Each row below holds a small network's activations on one input, seen along a few directions.
In each table, some parts of the input vary, and every possible input appears once, in random order.
Descriptions start from the smaller parts, as in this example, which fits no table here: values(3) and (point or line(9) or (ring(5) and line(6))).
Shared parts are said once, and a part with two or three values counts as separate values.
(in the rows, 128 means zero)

Other details of the inputs shift rows strongly along three fixed directions, in all tables alike. That doesn't count.

A family of inputs:
r1: [164  62 130  94  70 174 176 138 110 171  74 101]
r2: [211 125 111  95 125 101 188 144  80 138 122  70]
r3: [ 22 104 117 165 144 198  54 124 150 122 119 215]
r4: [155 116 124 115 168  85  96 140 137  84 138 136]
r5: [101 124 165 146 122 132 102 139 145 118 143 172]
r6: [162 181 143 136 170  66 125 133 116  85 182 131]
r7: [131  89 132  92  66 167 142 136 110 170  98  94]
r8: [ 96 188 211 164  76  70 149 144 119 146 190  64]
r9: [151  87  77 133 109 182 172 115 124 143  85 146]
r10: [114 152 207 126  94 120 125 145 122 139 153 127]
r11: [ 95  79  57 152 103 165 132 107 131 135  50 121]
r12: [192 148 131  90 123  94 172 122  86 141 136  63]
r13: [124 168 172 127  93 131 170 148  79 148 174  99]
r14: [186 164 154 117 151  75 162 117 128 131 160  78]
r15: [132  75  90  85  72 168 154 144 138 159  94 103]
r16: [197  83  96  90 181  80 132 130 153  96  94 105]
r17: [134 147 142 139 114 144 146 125  94 150 144 129]
r18: [146  75 137  84  53 161 188 153  96 159 115  80]
r19: [128  82  52 134 131 208 127  97 126 148  71 145]
r20: [111  95 131 126 102 161 121 133 143 129 110 153]
r21: [134  79  99  93  82 152 146 142 126 144  96 119]
r22: [ 22 211 168 180  95 149  98 126 135 131 197 203]
r23: [ 21 120 104 213 112 185  82 112 146 122  90 191]
r24: [171 125  94 112 154 120 152 101 124 124  96 116]
r25: [ 29 135 159 169 125 188  51 113 173 124 129 217]
r26: [115 163 216  97  54 114 154 142 112 161 161  88]
r27: [171 120 135 105  63 166 209 127  90 174 103  82]
r28: [180 121  99 127 168 129 138 107 131 111  98 127]
r29: [172 166 132 139 211  59 107 108 136 101 169 109]
r30: [118  99 125 103 109 151 119 129 130 155 105 114]
r31: [ 30 137 153 199  82 176 117 128 117 133 124 150]
r32: [ 49 134 154 141  83 173  97 134 176 142 143 169]
r33: [139 124 127 117 193  80  70 117 137  89 128 138]
r34: [124 129 104 126  95 173 153 131 106 157 125 121]
r35: [ 97  41  64 121  91 228 116 113 166 145  55 166]
r36: [ 95 155 182 108  88 112 129 159 117 157 168 108]
r37: [203 105  69 124 192  94 145 124 115  93 107 137]
r38: [159  79  95 106 147 117 120 138 130 107 100 134]
r39: [113 170 136 141 115 135 140 124 146 130 155 136]
r40: [157 129 152 119 181  83  76 132 131  90 140 126]
r41: [102 108 128 121 122 159 103 125 168 138 100 143]
r42: [144  99  79 120 100 172 177 105 147 161 108 110]
r43: [157 132 140 117 198  48  88 140 149  98 165 109]
r44: [121 162 141 125  84 127 170 130 122 164 178 101]
r45: [179  77  80 101 186  81 111 127 160 101 115 112]
r46: [105  64  60 102 107 174 120 118 144 137  75 150]
r47: [133 169 194 129  82 141 183 134  88 152 159 100]
r48: [163 102 125 106 156 107 112 124 145 109  94 125]
r49: [188 119  89 126 202  90 142 122 113  76 123 127]
r50: [ 46 149 131 177 131 199  97 105 122 137 140 190]
r51: [ 99 170 133 147 157 125 105 112 130 129 152 148]
r52: [122 105  99 144  79 139 160 136 127 147  79  71]
r53: [184  77  93 102 197  88  96 116 152 109 106  99]
r54: [168 122 124 104  59 164 205 129 104 162 123  84]
r55: [123  87  82 160 120 148 129 121 128 121  67 110]
r56: [144 105 126 136 228  94  60 118 137  68 120 157]
r57: [109 207 181 123  89 100 155 142  88 152 198 102]
r58: [117 207 196 128  77  99 169 131 108 140 199 109]
r59: [ 78 175 124 179 174 125  81 119 141  92 162 209]
r60: [167  89  98 106 191 103 108 116 160 103  80 129]
r61: [ 17 210 157 188 127 152  71 125 137 129 187 211]
r62: [118 104 115 117 145 140  87 126 150 129 109 132]
r63: [129 146 186  85  50 119 161 174 106 173 167  61]
r64: [102 127 148 117 108 125 114 127 147 122 137 144]
r65: [176 130 163  90 123  81 132 162 104 122 153  80]
r66: [173 122 122  98 183  53 114 144 138  90 136 115]
r67: [120 137 182 108  79 121 136 164  99 151 159 105]
r68: [176 173 149 145 190  62 128 126 125  77 163 139]
r69: [121 116 163 117 100 140 115 139 111 144 129 120]
r70: [131 209 222 150 102  99 156 141  96 143 192 127]
r71: [137  47  70  98  92 186 141 122 150 142  55 133]
r72: [  7 178 181 154 106 141  59 137 143 133 187 192]
r73: [157 142 171 122 174  57  98 160 113  98 166 131]
r74: [ 41  81  57 178  93 205 118 108 153 153  48 153]
r75: [151 124 153 134 198  80  69 135 129  89 138 153]
r76: [ 78 149  78 179 219 128  60  99 172 102 145 197]
r77: [146  85  80 129 118 186 173 112 121 133  86 131]
r78: [123 158 133 179 175  56  95 128 132  73 124 124]
r79: [101 186 153 128  90 116 152 129 106 138 182 130]
r80: [114 186 170 141  90 122 153 130 121 134 172 135]
r81: [115 125 147 106  93 128 123 154 116 145 135 118]
r82: [135 169 113 138 186  78 117 122 137  94 158 150]
r83: [173 149 117 104 143  93 166 138 103 137 138  84]
r84: [ 75 145 159 160 184 110  51 110 191 104 154 182]
r85: [101 132 194 126  81 142 140 147 122 130 159 127]
r86: [126 179 167 117  77 135 161 136 102 170 168  83]
r87: [137  67 127 105  99 182 154 126 121 149  77 113]
r88: [166 153 108 149 222  73 102 130 118  83 144 160]
r89: [188 113  59 106 177 111 144 127 126 119 102  99]
r90: [180 125  94 115 159 123 149 112 139 123  98 107]
r91: [ 88 113 114 155 190 116  55 110 203  93 138 186]
r92: [130 175 156 131 108 121 140 125 100 145 155 111]
r93: [151 149 146  98  52 141 214 135 107 174 142  75]
r94: [188  89 107 110 185  75 113 144 128  84 115 136]
r95: [191 139  86 109 174  78 147 130 129 100 134 104]
r96: [184  89  98 154 155  85 147 132 107 101  77  91]
r97: [ 88  85  47 147 116 232 127  86 154 155  48 182]
r98: [123 125 114 135 106 175 144 116 105 156 113 131]
r99: [117 133  97 142 157 152 127 100 148 132  99 157]
Description of these inputs: line(9) and (point or (values(2) and ring(5))).
Q: Changing only the line(9) part turns r45 into r46. The same change can be made to r43. Which row results?
A: r72
Q: Changing only the line(9) part turns r59 into r44. The same change can be made to r20. Which row results?
A: r91
Q: Changing only the line(9) part turns r22 into r6. The same change can be made to r80. Which row results?
A: r54
Q: List by row number the other rows that have the line(9) part in common with r89.
A: r15, r32, r39, r41, r52, r62, r63, r86, r90, r95
Q: Change only the values(2) part in r30. List by row number the other rows that result.
A: r51

A family of inputs:
r100: [179 119  90 135 137 133 180 116  88 120 100 103]
r101: [120 141 199 123  60 148 163 137 103 158 140  91]
r102: [181 135 127 106 201  59 106 116 149  84 142 131]
r103: [186  92 106 106 170 130 127 120 141 117  86 125]
r104: [132 121  86 129 233  95  62 111 157  86 130 173]
r105: [175 106 114  89 153 123 146 111 141 133 108 103]
r106: [126  47  73 127 103 201 137 107 133 138  48 143]
r107: [214 115 142 103 132  52 167 141 113 114 107  53]
r108: [ 43 110 120 153  63 194 117 133 126 178 108 144]
r109: [141  64  73 142 188 136  99 118 144  84  80 158]
r110: [164  81 108  98 107 141 154 140  97 125  86  99]
r111: [ 47 131 134 145  48 195 123 118 155 172 131 148]
r112: [153 183 228  95  63  92 164 173  79 166 205  74]
r113: [168 126  60 119 171 137 162  99 124 123 111 133]
r114: [ 91 193 207 144 104  69 115 160 109 117 184 116]
r115: [110  56  64 134  98 202 141 108 152 164  32 120]
r116: [124 107  87 165 249  94  40 111 148  55 109 188]
r117: [ 57 150 143 160 124 137  89 130 163 124 165 165]
r118: [113 176 215 136  72  78 155 166 110 145 186  83]
r119: [154  95  95  86  87 140 160 139 116 147 103  81]
r120: [ 60 126 147 147  98 186 102 136 146 147 147 190]
r121: [228 113 143  59 107  85 179 163  86 134 129  62]
r122: [148  72  72 123 161 165 105 109 155 117  71 171]
r123: [ 47 182 170 163 181 106  54 123 171  94 201 213]
r124: [ 94 193 145 177 112 121 147 122 108 137 157 133]
r125: [ 82 217 196 167 179  50  52 142 142  91 224 152]
r126: [ 60 150 114 163  66 233 152 112 116 178 130 186]
r127: [212 126 147  47 101  78 192 153  88 141 145  46]
r128: [177 182  95 154 223  55 119 107 134  73 153 128]
r129: [ 57 131 143 142  50 205 132 117 149 180 123 127]
Q: Changing only one part turns r123 into r109. The same change can be made to r105. Which row results?
A: r101
Q: Describe the family of inputs behind these rows.
A: ring(5) and (point or line(5))
Q: Change only the line(5) part in r115. List by row number the other rows that result.
A: r107, r108, r114, r118
Q: List by row number the other rows that have the ring(5) part in common with r103.
A: r112, r120, r121, r122, r126
Q: Change only the line(5) part in r119. List by row number the other rows that result.
A: r111, r117, r125, r129
